A small network was shown many inputs. Here are its activations along a few directions, one row for each input.
Each table varies a few parts of the input and shows all the possible inputs, shuffled.
Descriptions start from the smaller parts, as in this example, which fits no table here: one of 2 separate values, together with either a single point or one of 9 places along a line or (one of 5 places around a ring, together with one of 6 places along a line).
Shared parts are said once, and a part with two or three values counts as separate values.
(in the rows, 128 means zero)

Other details of the inputs shift rows strongly along two fixed directions, in all tables alike. That doesn't count.

Table:
r1: [ 98 102  81 122 163 155 106 160 154 132 141 112]
r2: [120 135 156 146 120  93 130 100 130 117 132 128]
r3: [117 136 149 124 140 115 156  85 127 133 147 135]
r4: [ 96 102  97 120 157 163 121 150 157 143 145 116]
r5: [117 125 148 135 138 100 148  81 137 129 138 130]
r6: [126 141 138 113 111  83 129 106 150 111 131 157]
r7: [129 165 137 151 111 104 130 112 115 111 137 103]
r8: [122 143 160 146 117 110 140 103 127 124 133 127]
r9: [122 156 164 143 112 109 128 120 113 112 149 122]
r10: [102  95 113 110 143 166 111 168 144 139 154 119]
r11: [123 161 117 125 101  72 129 123 131  99 132 139]
r12: [120 133 167 115 128 113 143  98 117 127 162 135]
r13: [214 128 125 131 112 173 174 125  90 158  38 169]
r14: [132 158 143 147 103  87 120 123 103 104 141 115]
r15: [205 114 124 109 125 163 171 116  86 163  44 186]
r16: [123 136 132 139 136 102 144  88 121 115 144 133]
r17: [ 67 108  60 123 166 165  90 174 172 132 176  75]
r18: [133 158 126 134 110 120 128 119  99 103 156 110]
r19: [121 138 183 126 118 111 133 103 125 135 148 138]
r20: [138  99  59 127 147 174 108 181 143 148  95 107]
r21: [ 58  72  81 128 173 153  94 168 195 143 162  93]
r22: [ 99 114  90 122 159 166 115 156 152 134 146 107]
r23: [127 132 163 137 115 100 121 116 122 120 139 135]
r24: [156 122 104 131 137 171 139 148 127 144  89 128]
r25: [134  92 107 115 131 172  99 200 134 148  96 134]
r26: [ 88  88 112 118 160 161 126 145 173 158 139 113]
r27: [128 129 147 129 121 105 133 106 110 110 153 135]
r28: [131 144 143 133 119 103 130 109 102  99 152 127]
r29: [120 151 131 118 112  81 128 119 144 102 133 149]
r30: [119 143 170 140 113 109 131 114 120 123 150 130]
r31: [123 154 154 148 119 110 134 110 123 114 135 116]
r32: [127 154 132 151 114  88 122 114 116 106 134 106]
r33: [ 75  99  98 112 153 168  93 182 158 127 175  96]
r34: [131 139 154  97 117  85 129  86 154 121 131 162]
r35: [179  97 100 118 124 187 123 190 116 159  39 152]
r36: [ 66  87  78 130 173 152  91 172 186 133 159  86]
r37: [129 131 178 123 120 101 122  98 126 131 140 143]
r38: [191  79 114  86 129 196 137 171 102 173  55 178]
r39: [129 165 146 146 103 106 124 123 104 109 148 110]
r40: [207 122 154 116 104 171 165 128  92 170  32 179]
r41: [118 130 168 131 125  96 130  87 136 127 133 133]
r42: [132 152 123 137 111 101 123 115  99  96 154 113]
r43: [210 138  85 127 116 163 147 140  78 140  50 154]
r44: [130 163 118 152 126 109 137 100 122 111 146  96]
Description of these inputs: one of 4 places along a line, together with either a single point or (one of 2 separate values, together with one of 5 places around a ring).
The inputs of r28 and r27 match in every part but the place on the line of 4. If r22 is changed in the same way as r28 into r27, which row does it become?
Answer: r4
Which other rows agree with r20 in the place on the line of 4? List them by row number.
Answer: r7, r11, r14, r17, r18, r32, r39, r42, r43, r44
Change only the place on the ring of 5 in r25. List by row number the other rows that result.
Answer: r1, r28, r35, r36
Change only the place on the ring of 5 in r2. List by row number the other rows that result.
Answer: r16, r21, r23, r27
